Each row below holds a small network's activations on one record, seen along a few directions.
Each row is followed by the record's values for the fields Mes, Gofu, Bipa, Pep.
The largest differences between rows may come from other fields.
.08; .16; .56; -.19; .00; -.14; .11; .26; .34; .40
Mes is k3, Gofu is f5, Bipa is g1, Pep is p4
.12; -.16; -.05; .33; .01; -.46; -.60; -.26; -.13; -.10
Mes is k1, Gofu is f5, Bipa is g1, Pep is p1
.28; -.16; .06; -.13; -.30; .14; .61; .07; .19; -.05
Mes is k2, Gofu is f1, Bipa is g1, Pep is p3
-.23; .05; -.33; -.26; -.12; .22; -.04; -.42; -.04; .13
Mes is k3, Gofu is f4, Bipa is g2, Pep is p5
.24; .23; .40; -.50; -.35; .22; .20; -.06; -.21; .49
Mes is k3, Gofu is f5, Bipa is g2, Pep is p5
-.50; -.31; -.29; .72; .48; -.04; -.03; -.56; -.12; -.17
Mes is k2, Gofu is f2, Bipa is g2, Pep is p2
-.11; -.22; -.47; .23; .13; -.63; .05; -.45; .00; -.38
Mes is k2, Gofu is f1, Bipa is g1, Pep is p1
.53; .13; .11; -.05; -.34; .07; -.11; .03; -.28; .51
Mes is k1, Gofu is f5, Bipa is g2, Pep is p5
.35; -.07; .14; -.11; -.22; .10; .57; .21; .24; -.04
Mes is k2, Gofu is f1, Bipa is g1, Pep is p3
-.25; -.13; .16; -.07; -.03; -.34; -.29; -.49; .00; -.23
Mes is k3, Gofu is f5, Bipa is g1, Pep is p1
.37; -.06; .05; -.03; -.17; .05; .48; .26; .23; -.03
Mes is k2, Gofu is f1, Bipa is g1, Pep is p3
.79; .26; .68; -.11; -.24; .28; .34; .37; .19; .14
Mes is k2, Gofu is f5, Bipa is g1, Pep is p3
-.02; -.45; -.15; .31; .46; .15; .05; -.44; .13; -.35
Mes is k2, Gofu is f2, Bipa is g1, Pep is p3
.82; .28; .69; -.12; -.23; .29; .43; .38; .11; .16
Mes is k2, Gofu is f5, Bipa is g1, Pep is p3
.02; -.37; -.26; .29; .50; .07; -.08; -.42; .22; -.03
Mes is k2, Gofu is f2, Bipa is g1, Pep is p5
-.69; -.40; -.18; .46; .59; -.08; -.28; -.33; -.26; -.11
Mes is k3, Gofu is f2, Bipa is g2, Pep is p2
.34; .45; .11; -.24; -.12; .45; .26; .55; -.28; .23
Mes is k3, Gofu is f3, Bipa is g1, Pep is p3
.32; .15; .11; -.26; .21; .23; .17; .36; .05; -.14
Mes is k3, Gofu is f3, Bipa is g1, Pep is p3
-.04; .47; -.07; .38; .15; .10; .27; .13; -.07; .03
Mes is k2, Gofu is f3, Bipa is g2, Pep is p2
-.14; .08; -.12; .06; .51; -.24; -.05; .12; .35; .11
Mes is k3, Gofu is f3, Bipa is g1, Pep is p4
.55; .33; .75; -.47; -.42; .40; .48; .58; -.41; .52
Mes is k3, Gofu is f5, Bipa is g1, Pep is p3
.01; -.13; .10; -.18; -.27; -.10; .25; .42; -.13; -.27
Mes is k3, Gofu is f1, Bipa is g1, Pep is p3
-.04; .02; .23; -.25; -.16; -.16; -.16; -.22; .06; .27
Mes is k3, Gofu is f5, Bipa is g2, Pep is p5
-.09; .09; -.50; .24; .36; -.37; -.11; -.52; -.03; -.46
Mes is k2, Gofu is f3, Bipa is g1, Pep is p1
-.38; -.04; -.39; .07; .57; -.47; -.49; -.29; -.14; -.41
Mes is k3, Gofu is f3, Bipa is g1, Pep is p1
.08; .38; -.02; -.02; -.38; .56; .26; .06; .11; .10
Mes is k2, Gofu is f4, Bipa is g1, Pep is p3
-.21; -.53; -.02; .10; .56; .12; -.22; -.19; .04; -.29
Mes is k3, Gofu is f2, Bipa is g1, Pep is p3
-.57; .24; .00; -.03; -.08; .13; .05; .08; -.03; .03
Mes is k3, Gofu is f4, Bipa is g2, Pep is p2
.41; .40; -.04; -.04; -.19; .40; .51; .22; -.21; .12
Mes is k2, Gofu is f3, Bipa is g1, Pep is p3
.45; .28; .05; -.02; .19; .24; .28; .23; .23; -.14
Mes is k2, Gofu is f3, Bipa is g1, Pep is p3
-.14; .14; -.10; .39; -.14; -.18; .44; .17; -.07; .12
Mes is k2, Gofu is f1, Bipa is g2, Pep is p2
-.49; -.25; -.28; .77; .50; -.03; -.06; -.51; -.09; -.17
Mes is k2, Gofu is f2, Bipa is g2, Pep is p2
.59; .43; .76; -.43; -.58; .48; .55; .51; -.30; .54
Mes is k3, Gofu is f5, Bipa is g1, Pep is p3
-.12; -.22; -.07; .22; -.22; -.35; -.59; -.49; .04; -.22
Mes is k1, Gofu is f5, Bipa is g1, Pep is p1
-.35; .24; .00; .13; .33; -.04; -.03; .25; -.22; .06
Mes is k3, Gofu is f3, Bipa is g2, Pep is p2
.33; .32; .70; -.34; -.49; .25; .13; .48; -.08; -.04
Mes is k3, Gofu is f5, Bipa is g1, Pep is p3
.26; .28; .09; -.24; -.32; .44; .35; .13; .41; -.12
Mes is k2, Gofu is f4, Bipa is g1, Pep is p3
.28; .30; -.08; .14; -.01; .10; .09; .22; -.04; -.37
Mes is k2, Gofu is f3, Bipa is g1, Pep is p3
.74; .38; .69; -.21; -.37; .34; .39; .37; .19; .09
Mes is k2, Gofu is f5, Bipa is g1, Pep is p3
.23; .05; .74; -.46; -.28; .31; .12; .32; .15; .11
Mes is k3, Gofu is f5, Bipa is g1, Pep is p3
-.33; -.33; -.43; .11; .21; -.68; -.17; -.31; -.09; -.35
Mes is k3, Gofu is f1, Bipa is g1, Pep is p1
-.47; -.59; -.54; .23; .67; -.33; -.48; -.75; -.08; -.17
Mes is k3, Gofu is f2, Bipa is g2, Pep is p5
.22; .07; -.19; .22; -.08; .07; -.34; .41; -.17; -.29
Mes is k1, Gofu is f3, Bipa is g1, Pep is p3
-.11; -.21; .12; -.29; -.26; -.07; .24; .31; -.15; -.28
Mes is k3, Gofu is f1, Bipa is g1, Pep is p3
.18; .15; -.02; -.32; .31; .05; -.04; .40; .05; .20
Mes is k3, Gofu is f3, Bipa is g1, Pep is p5
-.17; -.06; .09; -.32; -.01; .33; -.02; .04; .26; -.23
Mes is k3, Gofu is f4, Bipa is g1, Pep is p3
-.02; -.11; -.18; .30; .11; -.40; .26; .07; .47; .17
Mes is k2, Gofu is f1, Bipa is g1, Pep is p4
-.03; .34; .50; .23; -.47; .20; .44; -.08; .05; .29
Mes is k2, Gofu is f5, Bipa is g2, Pep is p2
-.13; .06; -.53; .29; .38; -.39; -.17; -.59; -.01; -.45
Mes is k2, Gofu is f3, Bipa is g1, Pep is p1

Which values does each new row have?
-.22; .27; .56; .06; -.26; .12; .12; .17; -.09; .29
Mes is k3, Gofu is f5, Bipa is g2, Pep is p2
-.10; .08; -.49; .25; .34; -.34; -.13; -.53; -.01; -.41
Mes is k2, Gofu is f3, Bipa is g1, Pep is p1
-.42; -.52; -.39; .05; .52; -.06; -.23; -.65; -.31; .04
Mes is k3, Gofu is f2, Bipa is g2, Pep is p5
.01; -.40; -.29; .31; .52; .05; -.12; -.43; .24; -.03
Mes is k2, Gofu is f2, Bipa is g1, Pep is p5
.25; -.23; -.13; .11; -.39; -.09; -.06; .47; -.11; -.14
Mes is k1, Gofu is f1, Bipa is g1, Pep is p3
-.26; .07; .00; -.14; -.16; .22; -.13; .09; .06; -.43
Mes is k3, Gofu is f4, Bipa is g1, Pep is p3
-.48; -.26; -.26; .69; .46; .00; .03; -.54; -.13; -.15
Mes is k2, Gofu is f2, Bipa is g2, Pep is p2
-.52; -.62; -.49; .14; .67; -.32; -.45; -.69; -.12; -.13
Mes is k3, Gofu is f2, Bipa is g2, Pep is p5
.42; -.08; .09; -.11; -.24; .08; .65; .26; .16; .00
Mes is k2, Gofu is f1, Bipa is g1, Pep is p3
.26; .02; .74; -.49; -.35; .33; .25; .22; .16; .13
Mes is k3, Gofu is f5, Bipa is g1, Pep is p3
.55; .24; .78; -.43; -.26; .32; .22; .55; .08; .16
Mes is k3, Gofu is f5, Bipa is g1, Pep is p3
.23; .10; .12; -.31; .21; .19; .19; .37; .02; -.09
Mes is k3, Gofu is f3, Bipa is g1, Pep is p3
-.02; -.37; -.56; .14; -.17; -.43; -.17; -.14; -.09; .12
Mes is k1, Gofu is f1, Bipa is g2, Pep is p5
-.23; -.01; -.46; .08; .46; -.44; -.33; -.39; -.15; -.46
Mes is k3, Gofu is f3, Bipa is g1, Pep is p1
-.15; .07; -.56; .39; .45; -.46; -.36; -.52; .00; -.50
Mes is k2, Gofu is f3, Bipa is g1, Pep is p1
-.27; -.52; -.34; .33; .00; -.44; -.18; -.02; .41; .15
Mes is k1, Gofu is f1, Bipa is g1, Pep is p4
-.28; -.02; -.44; .06; .51; -.46; -.34; -.36; -.17; -.44
Mes is k3, Gofu is f3, Bipa is g1, Pep is p1
.26; -.19; -.08; -.08; -.65; .23; .28; .35; -.24; .37
Mes is k1, Gofu is f1, Bipa is g1, Pep is p3
-.11; -.33; -.32; .40; .09; -.47; -.26; .24; .39; .20
Mes is k1, Gofu is f1, Bipa is g1, Pep is p4
.18; .13; .70; -.36; -.49; .24; .14; .32; -.07; -.10
Mes is k3, Gofu is f5, Bipa is g1, Pep is p3
.21; .13; .02; -.34; .30; .09; -.05; .40; .09; .21
Mes is k3, Gofu is f3, Bipa is g1, Pep is p5
.47; .25; .07; -.12; .09; .31; .37; .21; .14; -.13
Mes is k2, Gofu is f3, Bipa is g1, Pep is p3
.16; .17; .34; .43; -.23; .00; -.14; .35; -.21; .36
Mes is k1, Gofu is f5, Bipa is g2, Pep is p2
